Each row below holds a small network's activations on one record, seen along a few directions.
Each row is followed by the record's values for the fields Susor, Tir, Bekob, Sene.
The largest differences between rows may come from other fields.
In the rows, 500 means zero.
Strong random noise was added to every row along 19 fixed directions; ignore it. To show where, here is one row again and again, with new noise each time:
[693 355 394 552 648 388 607 523 344 697 535 505 395 426 414 471 513 596
 505 343 327 482 387 524 339 462 413 507 464 453 546 508 671 719 249 512
 502 609 389]
[546 418 480 543 570 591 370 471 529 547 665 775 650 285 523 543 485 435
 532 411 546 628 599 567 502 324 621 444 390 401 322 269 453 574 558 493
 522 573 652]
[299 462 406 427 478 581 464 553 466 374 460 359 512 552 324 301 558 539
 397 514 506 482 467 606 448 472 356 381 670 512 537 460 609 642 363 349
 465 440 348]
[536 462 441 690 449 659 360 522 392 420 710 526 567 402 504 411 489 478
 345 413 378 543 549 533 345 382 175 406 530 388 388 545 645 728 608 471
 374 601 282]
[524 352 544 601 584 515 393 378 578 477 498 374 507 601 238 317 504 489
 493 833 452 351 604 470 452 506 759 588 423 347 668 385 434 475 652 577
 596 677 454]
[452 503 535 373 502 424 415 492 575 456 549 404 493 625 545 512 482 459
 590 520 411 332 435 382 530 610 435 540 558 616 676 560 383 518 493 500
 386 494 663]
[353 554 495 341 376 539 490 573 469 603 375 410 547 449 539 442 439 492
 400 713 604 312 535 505 459 453 486 481 569 759 250 544 441 562 471 225
 317 458 488]
[224 588 429 232 515 433 427 505 533 489 771 524 540 405 523 464 690 768
 468 571 369 287 320 541 429 578 348 371 498 315 659 327 359 663 240 608
 391 576 668]
[804 622 520 532 301 487 503 480 568 487 522 472 464 455 401 398 505 402
 379 872 579 446 551 474 536 647 649 617 482 496 415 410 468 521 856 628
 541 650 387]
[661 587 584 561 664 691 528 471 518 356 621 519 325 405 455 595 605 457
 448 555 608 490 480 579 617 581 650 379 551 333 556 359 471 463 657 728
 564 652 561]
[170 425 530 465 527 532 178 433 460 387 727 376 574 510 502 499 427 669
 522 406 437 390 497 540 420 298 350 403 497 376 639 346 497 618 523 363
 335 612 575]
[701 314 576 327 569 670 458 475 438 675 368 433 378 448 303 439 535 471
 472 572 420 421 629 651 530 368 474 444 476 543 433 655 423 403 594 339
 402 471 551]
[549 726 591 465 442 849 630 584 613 413 661 436 775 568 420 729 545 464
 160 707 403 559 598 406 562 347 561 240 558 388 416 440 670 505 519 407
 426 180 565]
[478 496 579 425 549 477 323 563 482 318 599 421 657 603 572 359 532 366
 344 625 403 459 370 452 526 651 457 552 639 494 555 507 548 798 553 658
 473 472 540]
[490 595 593 345 394 398 575 425 501 487 294 402 511 581 480 575 442 737
 475 566 526 607 539 544 693 632 472 454 527 532 684 448 543 310 626 568
 499 306 487]
[419 399 539 699 247 461 533 509 495 507 447 520 546 560 417 562 520 696
 365 511 449 601 712 431 549 475 390 380 500 390 661 294 714 505 467 565
 719 353 426]
[442 467 600 372 395 312 426 483 534 441 534 605 514 497 610 461 482 572
 415 585 592 467 633 424 554 659 620 355 498 621 668 118 696 506 548 698
 609 490 611]
[291 369 383 350 398 589 314 572 594 520 469 453 373 470 646 624 537 523
 338 534 611 435 487 474 644 549 554 338 535 591 406 256 385 376 415 416
 389 501 630]
[502 753 403 348 536 434 612 309 600 513 646 522 803 484 391 264 429 563
 690 722 479 401 212 595 537 757 606 678 629 413 629 517 296 766 548 611
 298 600 460]
[600 528 534 467 629 294 462 530 592 537 488 431 405 615 426 593 440 623
 676 513 396 397 568 344 391 386 556 643 260 560 594 475 368 301 557 394
 610 576 633]
[820 454 482 696 113 751 629 476 594 846 474 713 405 377 483 541 345 686
 423 620 655 424 807 565 704 551 477 389 520 598 277 316 477 427 830 398
 596 561 375]

[437 647 723 668 582 475 684 653 396 424 343 601 467 406 607 618 566 513
 332 632 708 536 663 450 487 474 640 431 495 561 338 369 649 518 453 624
 813 429 538] | Susor=m3 Tir=z1 Bekob=l2 Sene=g2
[566 698 495 586 557 632 633 710 477 405 506 468 252 427 522 751 613 425
 517 377 628 488 447 471 503 375 458 463 558 558 280 557 453 499 396 357
 594 514 583] | Susor=m1 Tir=z2 Bekob=l1 Sene=g2
[600 436 391 526 596 621 647 420 530 629 516 608 394 424 424 375 562 545
 519 529 438 394 525 567 449 639 429 397 488 454 547 587 417 414 449 597
 416 611 363] | Susor=m2 Tir=z1 Bekob=l2 Sene=g1
[787 286 353 580 323 559 592 467 558 707 467 755 559 377 274 340 524 396
 504 435 493 697 654 618 523 459 530 485 465 450 414 408 577 519 515 469
 632 466 375] | Susor=m3 Tir=z1 Bekob=l2 Sene=g1
[780 658 601 465 197 358 555 505 383 468 556 429 378 352 447 599 586 444
 404 600 516 531 551 482 441 467 434 499 449 470 524 507 720 511 701 597
 473 535 429] | Susor=m1 Tir=z2 Bekob=l1 Sene=g2
[724 508 506 381 504 846 424 479 644 676 758 661 865 532 448 324 358 605
 445 532 391 460 440 719 690 510 423 495 608 384 356 516 345 757 753 385
 428 429 518] | Susor=m2 Tir=z1 Bekob=l1 Sene=g1
[644 440 435 472 391 443 449 439 591 512 463 528 504 521 475 437 498 230
 613 495 511 579 448 477 568 600 574 669 517 569 507 596 362 447 601 538
 443 512 552] | Susor=m2 Tir=z2 Bekob=l1 Sene=g2
[688 591 527 259 537 451 632 517 385 418 361 313 324 479 317 540 618 612
 359 472 441 638 492 627 471 455 383 330 454 456 627 577 751 260 527 510
 439 361 328] | Susor=m3 Tir=z1 Bekob=l1 Sene=g1
[410 574 482 634 561 746 542 506 679 346 560 552 681 610 642 506 508 436
 187 744 473 531 604 344 534 668 602 321 472 420 458 451 531 287 595 687
 484 403 367] | Susor=m3 Tir=z1 Bekob=l2 Sene=g2
[460 516 568 550 782 612 561 356 544 330 590 776 649 486 639 475 426 494
 727 216 493 594 626 495 532 583 457 283 506 537 670 539 614 353 557 687
 460 434 528] | Susor=m1 Tir=z2 Bekob=l1 Sene=g1
[546 470 589 535 656 497 475 583 490 522 534 632 676 504 585 545 630 454
 335 576 274 593 546 419 416 447 461 556 322 335 392 636 417 509 436 674
 617 370 612] | Susor=m2 Tir=z1 Bekob=l2 Sene=g1
[532 504 488 808 264 491 592 345 468 590 452 479 470 521 510 547 384 685
 623 466 411 458 619 421 506 593 199 549 504 460 660 693 481 417 681 556
 413 560 268] | Susor=m1 Tir=z2 Bekob=l1 Sene=g1
[335 495 360 319 541 376 434 524 539 597 488 461 648 538 466 455 487 636
 602 438 382 520 327 538 462 422 425 646 445 481 471 529 308 567 299 307
 428 431 585] | Susor=m2 Tir=z2 Bekob=l1 Sene=g2
[548 461 453 590 619 605 799 376 501 688 238 559 486 528 307 579 364 704
 729 313 591 667 613 629 619 405 647 441 519 533 545 497 554 303 397 327
 609 343 434] | Susor=m1 Tir=z2 Bekob=l1 Sene=g2
[301 533 417 504 421 280 357 523 554 346 452 487 597 495 550 440 523 417
 555 587 559 542 463 402 421 516 539 649 401 524 457 454 403 445 506 511
 514 545 480] | Susor=m2 Tir=z1 Bekob=l1 Sene=g1
[493 493 374 502 510 426 476 440 518 699 591 602 545 399 793 744 401 599
 518 398 388 498 445 343 443 501 455 486 295 524 404 509 410 350 432 525
 238 552 546] | Susor=m2 Tir=z2 Bekob=l1 Sene=g1
[590 643 610 519 444 333 619 419 379 501 444 612 423 378 629 519 515 583
 532 518 500 541 562 482 489 691 329 513 483 553 583 567 536 482 611 771
 469 533 464] | Susor=m2 Tir=z2 Bekob=l2 Sene=g2
[388 639 628 245 381 692 474 406 350 548 564 404 240 195 512 530 678 672
 359 761 694 262 428 807 610 551 491 312 602 339 448 442 330 481 617 600
 282 695 575] | Susor=m3 Tir=z1 Bekob=l1 Sene=g2
[274 556 508 571 248 500 491 512 515 496 537 562 360 388 574 587 537 489
 642 462 686 354 566 466 535 488 428 460 610 605 474 406 378 544 442 424
 507 580 657] | Susor=m3 Tir=z2 Bekob=l1 Sene=g2
[461 747 543 591 527 409 490 459 492 307 598 560 675 367 500 534 587 457
 517 617 521 660 379 526 483 509 535 651 433 229 487 507 360 569 624 716
 531 566 511] | Susor=m3 Tir=z1 Bekob=l2 Sene=g2
[583 564 455 401 578 725 584 420 703 330 483 531 378 577 495 543 652 596
 372 592 520 600 528 546 760 818 570 258 516 330 697 405 427  89 659 827
 530 425 445] | Susor=m1 Tir=z2 Bekob=l1 Sene=g1
[509 472 473 599 590 468 407 521 454 450 327 330 669 595 609 435 330 503
 164 759 510 614 511 423 417 493 674 562 343 505 284 511 691 367 708 496
 426 499 119] | Susor=m3 Tir=z1 Bekob=l1 Sene=g1
[354 361 574 356 550 476 279 365 376 253 461 438 344 395 507 540 705 387
 515 331 465 697 487 630 576 534 344 390 514 319 752 575 487 323 541 750
 346 482 597] | Susor=m1 Tir=z2 Bekob=l2 Sene=g2
[779 334 433 356 350 520 414 449 501 544 469 639 481 398 472 533 506 447
 412 344 557 857 502 660 774 581 612 404 552 429 518 226 673 493 629 655
 556 381 542] | Susor=m2 Tir=z1 Bekob=l2 Sene=g1
[465 540 700 576 553 488 590 342 511 347 593 581 456 467 377 542 500 365
 832 308 592 416 685 510 452 408 514 386 523 526 830 552 563 356 566 519
 500 551 641] | Susor=m1 Tir=z1 Bekob=l1 Sene=g2
[556 809 578 606 672 415 482 524 516 301 592 546 477 458 799 658 590 542
 450 648 399 502 388 329 467 727 371 640 333 348 459 684 239 365 719 903
 469 622 517] | Susor=m2 Tir=z1 Bekob=l2 Sene=g1
[410 587 482 380 430 358 435 629 542 282 428 313 303 541 466 516 595 380
 452 619 757 453 391 476 540 540 759 536 563 595 493 280 551 464 473 481
 647 571 548] | Susor=m1 Tir=z1 Bekob=l2 Sene=g1
[114 251 552 544 487 564 245 577 422 427 529 599 421 455 634 414 657 690
 284 386 436 498 692 587 425 411 165 267 425 354 516 401 486 419 401 570
 623 495 504] | Susor=m3 Tir=z1 Bekob=l1 Sene=g2
[672 479 415 550 253 432 428 406 544 365 604 514 415 434 337 481 522 230
 519 453 460 640 786 373 282 334 409 400 356 574 588 462 725 270 696 423
 352 558 378] | Susor=m1 Tir=z1 Bekob=l2 Sene=g2
[476 337 570 590 389 478 440 544 485 616 345 515 524 495 511 404 488 485
 343 759 545 388 702 450 457 486 600 541 400 561 347 474 505 453 579 478
 608 527 414] | Susor=m1 Tir=z1 Bekob=l1 Sene=g1

Here are new rows. What are their fields?
[627 284 413 483 468 352 560 636 514 451 216 525 207 571 262 354 670 448
 538 354 584 678 561 580 594 589 515 515 566 581 603 358 598 440 346 537
 901 415 465] | Susor=m2 Tir=z2 Bekob=l1 Sene=g1
[544 430 399 495 345 460 459 485 555 563 508 711 636 382 467 244 457 264
 637 479 574 484 613 527 390 490 429 582 510 709 333 556 435 593 569 347
 429 565 439] | Susor=m1 Tir=z2 Bekob=l1 Sene=g2
[390 556 381 382 234 535 561 598 597 537 676 364 438 529 407 605 597 460
 494 508 536 281 352 422 508 466 526 412 674 546 570 375 548 676 220 304
 439 473 627] | Susor=m1 Tir=z2 Bekob=l1 Sene=g1
[584 455 540 592 616 742 344 457 550 505 786 483 435 446 561 651 476 315
 540 400 438 362 458 485 487 364 478 471 488 392 487 598 311 505 625 438
 291 697 664] | Susor=m3 Tir=z1 Bekob=l1 Sene=g2
[513 545 474 648 398 401 571 640 325 457 375 411 165 410 628 560 584 412
 426 470 653 425 470 443 390 542 403 528 559 658 332 589 616 550 420 520
 554 640 360] | Susor=m1 Tir=z1 Bekob=l1 Sene=g1
[658 489 455 518 410 415 547 479 406 681 162 471 344 480 640 405 352 683
 475 551 564 551 480 606 631 750 317 649 507 665 348 695 378 367 737 539
 443 541 225] | Susor=m2 Tir=z1 Bekob=l2 Sene=g2
[787 423 572 475 609 589 605 597 373 524 352 348 313 519 424 530 626 284
 257 675 496 510 460 490 516 528 734 488 558 525 384 592 701 552 449 608
 583 457 456] | Susor=m1 Tir=z2 Bekob=l2 Sene=g1
[529 491 380 526 486 587 454 506 594 382 572 322 386 636 414 533 561 561
 463 492 408 464 388 461 568 603 409 452 572 370 689 488 477 459 516 545
 462 540 417] | Susor=m1 Tir=z1 Bekob=l1 Sene=g1
[470 371 695 459 530 530 460 471 413 554 429 582 609 486 554 543 557 462
 417 567 393 551 667 466 536 446 533 436 473 476 524 540 564 528 463 621
 550 321 695] | Susor=m1 Tir=z2 Bekob=l2 Sene=g2
[679 345 528 639 595 600 464 608 487 478 561 584 339 514 303 238 616 450
 471 465 339 391 717 520 296 422 197 467 456 493 505 628 507 563 558 469
 687 617 385] | Susor=m3 Tir=z2 Bekob=l2 Sene=g2
[451 486 467 789 239 501 744 356 362 810 475 506 568 394 523 669 315 870
 399 516 510 478 637 478 443 415 452 343 456 416 535 375 813 517 424 452
 417 506 205] | Susor=m3 Tir=z1 Bekob=l1 Sene=g1
[395 757 691 596 534 610 662 643 347 463 625 736 514 300 599 522 582 730
 565 347 642 417 507 692 492 419 237 414 597 439 317 530 487 755 449 524
 728 503 555] | Susor=m2 Tir=z2 Bekob=l1 Sene=g1
[316 479 484 530 878 503 437 627 480 337 390 568 542 491 607 478 451 299
 608 253 675 634 366 573 510 432 582 581 573 626 323 525 383 579 351 376
 562 504 581] | Susor=m3 Tir=z1 Bekob=l2 Sene=g2
[508 396 350 450 364 412 526 500 431 635 541 554 406 364 510 552 566 525
 478 355 529 578 381 560 500 486 522 444 515 451 478 345 616 597 278 522
 484 531 497] | Susor=m3 Tir=z2 Bekob=l1 Sene=g1
[491 489 571 332 312 366 539 459 527 480 482 528 527 544 535 464 441 325
 525 474 575 465 624 412 487 568 549 385 580 788 649 413 715 449 487 470
 420 374 586] | Susor=m2 Tir=z1 Bekob=l1 Sene=g2
